These are the activations of a small network on made-up records, seen along a few directions, one row for each record.
Records have a field called VEL. Each example row is followed by its value.
The largest differences between rows may come from other fields.
In the rows, zero is written as 500.
Strong random noise was added to every row along 3 fixed directions; ignore it. To show where, here is one row again and again, with new noise each time:
[338 651 684 607 639 494 387 622 266 313 421 299 393 447 596 538 532 415
 633 493 550 396 561 326]
[585 453 510 593 637 615 454 537 371 518 579 363 447 513 399 664 516 651
 441 571 421 608 576 259]
[538 454 532 604 658 688 476 561 325 523 626 347 421 511 408 721 578 687
 484 573 456 624 564 216]
[476 505 443 587 284 528 464 507 641 527 687 442 345 319 388 367 536 598
 602 489 327 489 681 625]
[662 384 360 576 376 584 487 460 640 631 718 461 416 412 282 494 493 722
 433 554 269 629 664 501]

[236 584 496 407 357 453 455 613 473 544 602 528 420 440 522 325 486 409
 654 445 570 401 552 668] : feter
[653 437 427 478 598 458 458 480 464 554 480 481 550 588 428 520 389 531
 362 567 437 572 559 435] : bomop
[588 532 446 327 734 197 298 573 315 538 283 479 653 699 458 417 111 304
 221 567 500 479 538 404] : zogib
[199 496 593 503 515 826 610 630 289 569 702 505 396 509 562 699 797 622
 730 450 735 546 382 373] : begu
[466 514 447 451 533 471 443 592 474 556 665 402 453 468 394 495 390 558
 510 589 416 530 641 473] : zogib
[619 339 379 510 355 667 602 411 620 672 603 644 522 517 390 557 620 668
 425 456 482 633 418 525] : futo
[590 465 613 631 774 711 544 514 268 414 416 373 530 597 538 828 643 606
 463 542 592 611 386 112] : fuge
[649 498 530 509 717 387 436 507 393 419 324 413 612 622 503 580 330 440
 361 573 479 529 486 316] : mumag
[425 531 523 574 333 592 563 490 609 451 579 501 409 380 534 448 637 529
 671 453 483 471 516 609] : rig
[525 374 445 557 449 750 634 499 564 615 770 491 449 458 383 689 669 767
 571 547 465 652 492 413] : begu
[347 464 496 435 628 807 579 614 270 650 725 490 428 570 496 730 660 661
 573 544 651 624 453 339] : ges
[628 492 589 642 588 533 533 437 465 354 305 446 560 522 567 612 581 493
 473 469 522 505 399 331] : vorun
[768 424 392 486 511 382 485 401 643 535 397 544 614 563 422 471 319 504
 299 552 361 567 508 516] : ruz
[343 420 491 485 587 822 596 616 354 653 861 432 400 513 404 756 698 754
 615 580 576 658 522 318] : feter
[586 369 409 437 559 556 529 498 444 656 543 566 588 627 398 598 467 603
 357 522 521 628 436 395] : lod
[758 298 244 505 330 664 580 407 755 752 833 556 458 435 207 550 504 824
 370 585 249 724 632 556] : nif
[506 483 376 358 509 412 444 548 478 639 566 527 540 561 419 413 327 481
 398 551 468 532 571 564] : zogib
[680 421 368 480 461 388 468 465 635 569 547 486 560 515 354 430 322 555
 375 575 323 574 603 534] : feter
[547 483 454 538 358 496 520 435 654 500 517 536 472 415 460 411 539 507
 505 463 439 478 531 613] : fuge
[343 506 563 491 503 621 573 535 426 497 531 535 487 523 577 566 660 501
 612 451 654 487 400 480] : begu
[315 663 622 420 554 302 377 584 347 373 250 516 527 554 669 356 383 204
 538 419 657 317 440 549] : ruz
[616 444 508 570 462 479 540 388 591 454 381 554 557 519 525 482 566 488
 453 454 491 498 440 524] : futo
[672 384 340 467 536 544 491 504 549 656 685 461 509 535 301 562 376 678
 371 622 334 660 627 437] : tegub
[468 487 424 561 180 590 578 453 771 539 719 542 373 294 425 375 629 608
 662 454 382 491 587 732] : pum
[656 368 433 535 447 605 604 391 635 572 541 589 547 520 430 585 588 630
 421 493 462 604 435 493] : vin
[551 395 340 450 172 502 568 403 777 665 602 705 502 441 405 318 519 554
 485 420 423 527 490 785] : vudi
[497 546 520 508 432 427 483 462 577 433 416 526 501 459 538 401 491 401
 512 453 501 425 497 597] : pum
[558 548 551 533 634 392 416 505 366 394 314 418 540 556 549 475 426 392
 432 503 516 450 524 402] : metup
[306 662 669 570 618 539 447 622 294 321 458 328 398 426 614 560 579 418
 671 486 602 389 524 361] : metup
[507 493 424 370 555 425 413 549 417 611 485 547 532 593 448 447 331 446
 371 522 508 519 528 506] : ges
[422 599 480 491 342 415 462 521 621 458 526 488 422 370 527 310 446 417
 612 476 435 397 600 702] : bomop
[664 394 363 507 475 597 521 473 588 629 670 489 483 496 336 562 466 679
 414 579 357 646 591 468] : bomop
[613 415 573 618 658 653 574 474 431 458 522 417 522 550 484 758 609 655
 491 564 496 613 448 251] : vudi
[563 400 491 583 540 618 561 504 512 539 674 409 477 485 393 652 573 705
 526 578 414 616 552 362] : lod
[521 504 491 469 570 481 458 500 433 531 502 496 502 515 473 539 464 510
 414 519 490 516 512 452] : metup
[277 573 630 478 614 626 526 589 294 443 488 485 461 551 636 608 651 441
 629 462 713 459 405 405] : ruz
[708 378 426 617 360 600 605 368 707 522 530 549 524 451 418 541 605 649
 468 481 390 597 466 516] : futo
[753 287 415 589 633 844 634 434 463 648 672 484 532 600 342 864 662 839
 365 592 451 796 432 195] : pum
[382 488 449 461 393 668 551 522 507 605 683 557 405 455 472 495 650 577
 579 464 545 531 519 583] : nif
[461 490 436 512 425 530 480 561 575 566 771 400 377 385 371 463 464 633
 594 587 347 532 707 558] : tegub
[218 577 547 454 521 634 498 655 367 532 739 412 352 434 506 540 594 541
 701 528 584 473 591 491] : tegub
[679 380 505 625 549 625 588 400 493 485 430 507 561 557 491 644 644 619
 436 487 502 598 412 351] : vorun
[619 412 363 436 509 570 515 501 565 671 690 519 490 500 353 575 413 667
 392 593 382 628 567 482] : ges
[452 567 565 606 275 459 555 436 684 345 410 533 461 361 606 344 610 414
 679 389 489 377 470 689] : vin
[673 521 505 590 410 312 474 390 678 360 282 503 566 433 518 368 414 396
 437 451 396 412 494 578] : vorun
[647 535 570 487 746 373 437 483 387 399 233 468 630 622 574 607 337 387
 322 541 532 489 400 318] : rig
[498 343 445 535 563 831 631 537 403 664 814 462 439 549 388 757 705 806
 561 583 522 709 515 324] : mumag
[356 583 624 541 571 492 500 584 392 376 475 395 477 469 581 550 545 454
 639 494 578 429 478 411] : lod
[546 521 600 584 577 504 531 473 473 365 360 462 541 509 578 595 549 472
 520 481 543 475 411 388] : vin
[441 470 523 447 490 593 595 458 483 552 451 654 557 573 595 573 626 490
 495 434 652 515 309 528] : vudi
[699 489 377 474 368 238 413 394 689 495 361 558 562 488 442 227 288 383
 354 486 332 444 613 716] : nif
[412 649 594 390 640 184 327 576 325 369 160 495 603 615 640 339 238 161
 421 459 620 322 454 508] : mumag
[592 547 503 473 490 294 438 421 577 431 252 575 590 517 558 376 367 322
 367 452 494 403 437 591] : fuge
[560 440 446 462 469 541 541 440 554 566 485 603 540 553 488 502 530 511
 422 478 521 545 441 545] : rig

Which value of VEL does each new row have?
[309 565 531 442 506 580 491 581 398 519 577 502 422 490 551 493 578 463
 602 475 611 460 510 530] : bomop
[548 549 547 460 607 395 453 469 454 439 290 534 586 570 581 497 415 358
 388 476 566 446 408 468] : pum
[779 404 352 598 260 385 499 341 860 523 537 525 497 365 335 325 412 587
 408 515 210 527 642 686] : fuge
[570 371 503 566 578 784 636 445 423 573 547 548 528 578 487 757 749 679
 456 478 601 647 347 302] : vorun
[364 524 588 431 749 550 469 616 229 526 555 429 514 603 528 699 495 524
 489 571 622 541 457 281] : feter
[518 510 545 547 549 552 521 506 480 445 494 456 487 488 516 587 537 527
 526 518 504 514 481 419] : rig
[600 403 347 472 395 529 531 484 654 649 701 508 497 468 340 477 433 652
 453 574 343 613 598 564] : feter
[495 603 589 514 556 397 455 500 473 368 321 475 529 485 607 479 443 363
 501 472 540 403 443 484] : pum
[295 594 472 476 228 526 518 527 594 517 593 561 373 337 551 276 607 434
 689 390 534 380 549 774] : metup
[535 538 461 376 591 338 408 517 475 535 409 529 559 560 499 426 285 382
 359 535 488 462 523 538] : ges
[759 336 288 507 241 463 562 331 835 645 584 646 534 463 344 338 455 614
 383 500 290 592 575 739] : rig
[457 596 493 442 453 309 400 520 557 443 429 491 483 452 517 309 349 337
 498 490 463 379 597 650] : bomop
[330 499 592 588 626 818 552 607 280 515 746 350 342 458 483 746 765 689
 662 540 587 581 544 267] : metup
[701 459 425 512 334 331 530 328 715 476 245 670 634 512 539 321 438 384
 362 402 455 446 395 692] : vorun
[528 585 481 448 562 240 352 562 479 432 406 396 537 510 472 343 228 354
 438 561 400 426 639 526] : zogib
[572 414 340 362 542 463 456 523 499 691 632 532 546 590 343 479 348 564
 333 581 432 604 588 508] : zogib
[460 526 573 536 534 528 508 481 446 433 421 501 496 521 582 512 592 446
 536 460 576 466 453 479] : pum
[610 515 470 470 472 316 415 441 533 473 250 577 593 552 519 355 353 335
 342 436 495 433 449 559] : fuge
